Each row below holds a small network's activations on one record, seen along a few directions.
Records have a field called Kulud. Each example row is followed by its value.
The largest differences between rows may come from other fields.
Strong random noise was added to every row along 23 fixed directions; ignore it. To show where, here is one row again and again, with new noise each time:
[ 273  507 -419 -115  167 -410 -299  392  386 -105 -136  -74  -30 -224
 -286  367 -456  182  522 -653   84 -328 -227 -123 -133  491  601 -566
 -268   46  319 -242  276  137  144 -105  -95]
[ 342  229  174  257 -309  626 -137  129 -406  634  245  -67  372  300
 -256 -151  -97  -86   99 -242  278 -325   -8  161  131  539 -316 -314
  287  333  121 -172 -232 -412 -185 -315  105]
[-224  322 -102   65  220  210 -150 -499  116  317 -148  -93   56 -154
 -309  438  -41  203 -147  188  227  134   96  -66   42  461   51  -60
   31  179 -394   35  -66  -62 -103   62  224]
[ -50 -414 -248 -189 -269  -22 -217  -56  155  267  133 -101  107  237
   92 -241   45  287  186  152  351  249   54  296   84   80  265  111
  508  363   90 -285 -170  -65 -351  354  116]
[ 199  235  -19  146 -428   -5 -203 -162   41 -438 -142  264 -257 -560
  202 -180   94  -97  -74   25 -291   36  -59   42  113  598  -25  123
  201   59  -95  -29  -41  110 -455  139 -430]
[ 212 -322 -128 -165 -304 -143   36  -97  393  110 -396  140  141 -304
 -335  -13  343  271  -91  -89 -254  653 -165  318 -167  268   11  528
   71 -130 -760  -14  142 -331  387  519 -495]
[  81    6   79 -340  -57  324  311   64  249 -113  260 -220 -355  -28
 -281 -416   61 -240  424  120 -110   91   65 -180 -135 -254 -270  313
   62 -184  241 -663   72 -102   81  -83 -447]
[ 167 -523   11 -335 -294  -33 -150  -70   12  438 -307  315 -646  244
 -312 -125  135  -96  -92  263 -544  165  -57 -251 -118 -140  145  237
 -158 -262 -113 -341 -356 -347  290    6  129]
[-574  -41  172 -433  342  249  308 -261 -195  777  -17 -734  633   22
 -237  -15  210  -72  646  340  448   35  240   59  365   76   87 -218
 -175  -85  -90  -43 -339 -314 -327  -63  168]
[ -88 -137  212   92  195    8 -189 -182  172  434   61 -129 -297  324
 -324  417 -101 -377 -305  251  114 -283 -147 -230 -335  -92 -104   55
    3   35 -224 -310  -30  123  352  203  193]
[ -98  216  353  265 -363   69  -16  271 -404  398 -239  159   47  -38
 -171   77  -93 -229  -39   95  -59  106  389  367  186  639 -334   97
 -244  -49 -223  225  165  188  156 -217  -13]
[ 388 -307 -317    0   30 -188  132  224  136  -53  200 -166  292  546
 -520  -96 -602  395 -316  -92   63 -294 -147 -202 -236  367 -370  217
  614  -95 -526   -1  447  808  106  306 -599]
[ -13 -399  177 -128 -148 -418   58  142  150   14 -198 -173  452  -41
  -87 -189  354   52  250 -387  292  375   40  -84  -15 -388  149  200
 -164  203   -5 -255 -114 -254  258 -367  169]
[-364  127  326 -149  205  293  173 -175 -110  192   33    8 -269  -10
   67   39  394  118  387  279  -83  149  123   30  318 -372  239 -183
  -53   96  164  101 -310 -285   67   37   11]
[ 262  247  -57  223  -27  228 -224  390  298 -287  139 -146  313  345
  149  257  -55   -9  200 -212  298  142  139   59  -61 -369   92  177
   66  236  182  -11  247 -184  334 -187 -186]
[-138 -203  -65  145  436  504   91 -156  277   76 -225  -91  360 -442
  159  256  248  -56   18 -315 -283  142 -152  221 -397  212   24 -298
 -326 -362 -215  -21  140 -687  480 -228   64]
[-191   70 -418  123  -85  212 -211 -248  144 -248  217   35  -21 -189
  178   -1   28  -50  523 -288  174  323  156  -57 -103  215 -105 -398
 -423 -315   46  -80  166 -173 -115 -286  -48]
[-372 -541  145  250  -48 -497  286 -184   77   80 -150   71  -95   23
  228  142  324  272   71  325 -102  134   43 -203 -141   29 -180 -179
  -67 -112 -315  212  332   86   82   76   41]
[  42  -46  267  273 -153   92 -305   43  -76   54   40  -26 -208   53
  305   -8  216  156  186  352  -22   80  176    2  174  224  222 -130
   66  320  313 -234  -55 -389  -86 -260  -34]
[   2 -104   29 -489 -189  179 -103  176   -1   52  -39  229 -351  267
 -279  423  194  406  122   82 -172  214  137  231  146  190  427   70
   81   21  -66  138   58 -139  450  238   57]
[  61   98  144  130 -202 -385   16  -80  -70    9  120  108  -79 -397
    6 -333  103   38   89 -130   15  -64  -62   62   88   77 -194   66
   66 -106 -358   63 -101  399  101  221 -374]
[  28 -177 -544 -514  209 -199 -242  -46  182 -372  151 -162   76 -250
  252 -105 -150 -103  269 -242  184 -440 -297 -228 -197    0  324 -437
  -74 -353  -46 -255  152   34   26 -214  104]
[ 207 -432 -123 -364 -240  148  -30  269  -91 -607 -125  120  560 -306
  149 -393   -4  211 -408 -464 -176   18  117  317  -27  367   25  409
  475 -116 -123  125 -148  256  -50 -232   98]
[ 223  -55   59 -125 -144 -444 -514   66 -296   40   47   66  -83  111
  -51   87  -14  -47 -389  107  195 -275  -38 -237  -55  -12   65    8
 -205  -42 -232  -77  -73  -55  369 -298  472]
[ 303  214 -453 -192 -535  -87  252 -125 -247   55  325  -61 -269   23
  168 -281 -303   86 -116   96  490  175  306   75  392  -65  -23  454
  130  380    8 -498  533  368  123 -437  322]

[ 127 -271  -32 -442 -234  360  354  113  208  588 -137 -523  107  417
 -490  375 -108   14  470  189 -110 -187  332 -400   -9  490  126  237
   69 -143  310 -452 -113 -217 -201 -255  193] | f6
[ 321  613 -188  175  -66 -253   83  162 -230   69  380   66 -193  419
 -173 -179 -209  471 -396  390  190  144   72   87   59 -521 -341  296
  194  298  206  157  164  -16  -95  545  159] | f14
[  25  296 -260   79  -46   99 -204 -114  129 -246  235  228 -343  -49
  299   90  -39  223  294   48  -32  -80  -25  -40   92    8  168 -256
  101  -78   16  219   43  109  -34  137 -258] | f5
[ 217  123 -161  235 -398 -434 -358  221    5  359    5  369 -484  305
 -126 -244 -289  -79 -196  345  135  173   65   52 -211 -202 -352  301
  -62   41 -168 -162  218   93  210   97   92] | f5
[-442  -46   89   44 -174  -89  -26  -40 -179   95 -253  -30  366  104
    1  170  220   45  290  108  400  494  319   12  176  194  -10 -204
 -407  191  -16  192  151 -370 -218 -499  365] | f12
[ 109  357  152  524   63   24  162  -31   15  -24  337  113   37 -120
  219 -438  170  158  278 -248  245  195  -91   85  119 -624 -255 -119
   75  296    7  -14   39 -146  235 -132 -412] | f4
[  18 -145 -268  323   30  128  -83 -207  -97 -145  267  128 -342  248
 -169 -195 -234   -4  248 -379 -233  290  -83 -134   84  184  -35 -421
 -345 -213  137  -76   52  290 -130   58 -595] | f14
[  84  -24  116  299  232  -45 -153  263   38 -352  134  164  572   37
   27 -150  142  265  -98 -529  247 -149 -175  -45 -343 -257 -429 -337
  171  -12 -268  371   60 -163  332 -258  -17] | f7
[-353 -374   76 -173  312   36  305  -68  239  178 -117   97  181 -201
 -153  -56  222  -46  326 -374 -151 -282 -162 -205 -485 -330 -303 -322
  -28 -454  -77   96 -252  -87  112  -28  259] | f3
[ -27 -507 -215  262 -130 -132  250 -216  148  370  181  118 -117  511
  136  280  136  629  -12 -127   62  341 -109  235  114 -233  343  -68
  338  452   77  131   75   91   96  650  117] | f4
[-136 -273  395   77 -136 -230 -161  694 -458 -338  -99  -41  459   37
  396 -227  116 -162  118  -69 -181  -25   33  480  150  348  109 -279
 -243 -105  419  390   29  -79 -267  -64 -181] | f2
[-667 -125  397 -387  289   29  -59 -207   74 -105 -412   18   67 -341
 -269   97  387 -257 -117   87    5  271 -247  298  -24  214  300 -134
   25  314   77   -8 -345 -196 -516  404  171] | f5
[-319 -488  181  397 -226  -82  147 -300  407 -168 -134  251 -251  -19
  507  327  461   39   85   17 -158  247  130 -255 -191 -278   70   59
   92  113   93  117 -107  -16  -27  -30  249] | f6
[ 259 -574 -509 -517 -156 -132 -624  -79  158 -383  538 -206  -41  102
  -25  109    7  137   33    7  406   26 -226    8 -338  337  168   -9
  -49 -320 -337 -490  499 -190  412  119 -182] | f10
[ 406  115 -447 -346 -405  -77 -338  -29  -89 -442  -91  318 -112   49
 -117  -36 -185   78 -424 -137  122  110  -56 -108   65  119   55  298
  108  108 -309  -18  185   77   32 -204  126] | f2
[-166  -27   48   26  567  -65    2 -287   24 -118 -187 -240  109 -501
   38 -197  -66  123  119  -94  -68  271  -83  -14  328   -5  499  -34
 -276  -23 -257 -151  -96  227  248 -275 -622] | f10
[-330 -187   52 -290   47  350   97  348  -66 -315 -200    8  158  277
  -53   79   28 -438  288  167 -449   46   50  126  -97  106 -201 -140
 -284 -664   75  479   65  -65 -320  263 -437] | f3
[-224  -22   19   58  124 -102   46  136  169  -52 -120  153  -51 -296
  314  181   56  142  338 -106 -211  -92  402  -74  -99 -155   18  -29
 -236 -538 -158  370   -8  232  534 -396  197] | f13
[  36 -332   15   -4   -5  323 -170   46  163 -148  231  207 -191  151
 -116 -463  -38 -169  -17  -39 -163  211  -48   49 -288 -332 -324  262
  133 -350 -246 -157 -149   74  342   60 -531] | f13
[  88 -376  -72  -29  217  191  -76  187 -314  185 -156 -219  502   24
  202 -136 -272  281  -45   44  -68 -122   87  438  376  765  331 -194
  251   45 -270   81  230  210   60 -226 -372] | f9
[  27  167 -129 -161   -3  180  -68 -139  552 -333 -192  221 -240   44
   20  620   38 -145  -52 -276  156  -99  -77 -285 -134 -292  358  134
  234  291 -163  -12  127   95  354 -180  217] | f1
[-441  -92  -12  235   -8  187  102 -578    1 -201   95  141 -865 -237
  210  406   55 -210 -245  175 -398  614   77  320  147  160  350  128
 -387   82  454 -169   66  360 -225  625  -47] | f11
[ 338  202  304  -15  -15 -303   -5  222  434 -402  -78 -234  -40 -600
  463  -62  379    8 -162  304 -336 -222 -210  225 -106 -192  364  558
  432  156  318 -155 -261 -251 -139  704 -289] | f1
[-184   -5  506   18   25 -187 -132  489  -61  -24 -412  392   32  165
 -375 -113  248  477  -26  133  -80  145   91   66 -122  138 -141 -179
  277  372   94  242  -65 -333  -22 -114  163] | f14
[-248  582  255 -112  -94   25  -75  362  164 -176  -79  214  397  -18
 -425  263  205   -4  310 -368  424   69  225   92 -177  -88 -392   16
   -3  -19 -185  544  -67  -65  153  -22  204] | f1
[ 288  373   79   75  278 -251 -574  -21 -122  144   -9  146   62 -130
 -477 -281  109  719 -218  110   -9  264  -56   21   50  -28   49   39
   32  102 -274  150 -515 -418  120  287 -149] | f12
[ 215   71 -465  272 -279  370 -786  193  401 -232   94  126   68  178
  185  153 -256   98   71  182   50  258  340  326 -224  623 -106  185
  239 -219 -188  128  160  -28 -159  239 -368] | f8
[ 248  148 -256  207  -57 -151  278   93 -164   87 -265  -25    5  316
 -425  287 -366  211 -311 -168 -172  408  -74   43  166  581  159 -115
 -338  349  190  -90  582   -9 -144  -38  -59] | f8
[-375 -318  380  -62 -154   90  260 -180 -196   25  431 -220  -29  510
 -156  294  266  123   25  186  374  237  323  121  289    2 -102  178
  272  404  173   33   43  439 -206  406  120] | f9
[-522  327  110 -410  223  638  207 -182  -14  194   56  115 -447 -146
   82  214  -27 -147 -210  721   43   28   40  761  237  -21  145  282
  494  151 -251  194  149  297   83  758 -111] | f11
[ 209  -87 -236 -195   98   51 -266  239  -75  477 -145 -361  230  221
 -153 -340 -444 -207  196  113  195  -67   19    7  127  139  292   -4
 -110   72  112 -569  -34 -181  -22 -449  -76] | f13
[-189 -241 -186  209 -414 -404  219 -244  169  306   94  206 -134 -259
  139  -59  114 -302  339 -495  318   60 -234  150 -165   -1 -175 -233
 -112   63 -172 -165  242  305   32  251  100] | f6
[-106  -64  -41 -157  141 -228  518   12  262  -91  117 -123  114   69
 -250  -92    5  396 -212  149   69   52   77 -195 -315 -304 -408  323
  293 -126 -113   61  154  174   20  219  218] | f11
[  17  249  401  478  245  -28  148 -287  -81   76   44 -581  329   38
  369  372  243 -139 -281  171  246   75   66  -85  407 -351  376  188
  -56  697  457  -84 -244 -166 -271  -42  276] | f8
[  37   27  454  252  333  275 -209 -127  -33   76 -139   34 -171 -156
 -139   26  105 -251  106   28 -184 -321 -367 -205   45  354   40 -463
  -19  119 -336 -210   88 -204  315 -331 -702] | f4
[ -72  176  348 -369  -63  219  369 -128  -56  278  356  137 -564  151
 -349  245  533  468  457  505  -24 -357 -350 -233  -33  120 -157 -523
  348   91  -46   29  189 -648  103  373 -147] | f10
[-157 -159  224   68 -453 -210 -200  119  299  -84 -318  163 -253  223
 -201  633  289  -58   58  244 -178  206  282 -310 -312  445 -130   71
 -254 -123   52  136   95 -298 -119  -21  324] | f7
[ -61 -739 -284    8 -132  127  -66 -201  114  155  205   75  -97  530
   43 -332  -51   23  169  134   70  263 -272  164  -21   11  -25 -147
  350   10 -348 -104  186  112 -105  447 -616] | f12
[-387  252  336   73  209  -85   92  -13  148  151  176  -24  -62  -39
 -453  420   80  223   76  -15  184  -55  118   40 -238  186 -309  -77
   -4  -58 -150  252   11  296  185  393  101] | f2
[ 146 -278 -351   29  341  -59  459 -245  -89  603  141  -99  171  -41
 -255 -391 -160  440 -195   84 -299 -194 -155 -214 -369  107 -580 -208
  -75 -672 -434   -2   28 -217  201   31  155] | f9
[-215 -302  110   83  -95  -69  141 -461 -130  434  357  -91   25  -52
 -304  205  339  244  248 -495  214  106 -210  113   18  328   74 -472
 -155  114   79 -126 -267  -62 -106  371  219] | f3
[ 397  105  -81 -230 -266 -460  -94    2  150 -455 -280  217  -79 -542
 -105 -182  352  471 -185 -390   16  396 -292   26   97  172  450   88
   41  551   20 -345  130 -501   91 -199   83] | f7

Which value of Kulud does each new row have?
[-404  518 -114  -47  229  378  -99 -312 -366 -258  -79  150  -79 -116
  187  107  -75 -234 -455  502   71  150  122  294  245   52 -116    6
  -18  101  -76  428   59   42 -516  266  207] | f1
[ 198  725 -417 -301  331  780   23   43   78 -354  405   -1    3  298
 -470 -150 -330  102  -17 -314  357  375   67   66   72 -514 -161  161
   35  124   27 -123  218 -160  350 -278 -167] | f7
[  24  107   58  151  -31  -36 -567  202  -47 -117 -493  218  262  209
  157  530  -72    4 -151  261  208 -183  184 -111  133  426   97 -153
  107  188 -616  499  372   29  203 -513   -1] | f8
[  76   17 -247 -104  -44 -239  235 -247  203 -573  266  109  -61 -432
  135 -738   35  363  102 -246  366  152   -2 -303   35 -397 -283  187
  360  134 -331 -287  214  375   81 -482 -251] | f7
[-265 -156  -24 -185   40 -145  211  -69   87   -6  190 -231  410 -217
  -30 -242  182    7  283   40   72 -150  -16  -87 -265 -103 -448  -37
  -17 -563 -114  205 -281  -28 -325  316  -12] | f4
[ -21  469  -24 -652   63  124  215 -214 -154 -672 -293   32   15 -304
 -174  683   98 -325 -740  306 -100 -639 -292 -402 -154  388 -182   15
  162    2 -163  286  301 -101 -492   44  635] | f9
[ -17  118  139  642   51  391 -169 -222    7  198   43   47  121   84
  -37  307   26  147 -223  -11   91  305  166  143  -38  281 -199   60
   47  278 -137   81   35 -120   97   13  -78] | f6
[ 420  288 -230 -229 -146  322  503  339   87  135  214 -192  327  197
 -237  -34  -99  171  515 -247 -151 -277  -84   18   44  -50 -246   37
  259 -334  -48  263  130  -59    4  359 -551] | f13
[ 164 -177 -145  162   -5 -176 -167 -113  166  184  274   44 -510  415
  -81  272 -128  496  -14  307  111  -17  127 -346 -106  -65   36   48
  108   85 -139 -220  327  165  454  -92   34] | f5
[ 147  278  497  340   93  255  248  107 -280  131  295   50  188 -128
 -169 -299   50   57   10 -290  -97 -325 -217  232  156  159 -339 -126
  378   77 -189  264 -218  288  131  261 -679] | f6
[ 417  -89  551  122  -84 -385 -267  244 -452  129  -15  143 -229   45
 -190 -140  224  169   77  -58 -535 -446  149 -683   39  -89 -105 -160
 -503 -551    8  154 -577 -211  523 -611   15] | f14
[ -22 -438 -258  -61  265 -508  -72 -169  215 -178  277 -396  383 -289
  418 -136   69  360  -61   77  302 -268  -90  -39 -210  -12   50  -47
  264 -187 -316  -47  165  198   51  195   63] | f14
[  40  376  488    0 -396  518  200 -159  -68 -120  173   48   24 -335
 -196  503  462 -101 -232 -411  123    2  257  189   51  370 -184  290
  109  268   68   33 -173 -135  213 -137  516] | f14
[ -27  300 -234  206 -235  178 -218  -68   90 -636  280  -46  357  239
  436  671   45 -359  164 -222  396   34  452 -300   22 -462 -292  231
 -358 -422 -360  672  286  339  311 -293   31] | f13
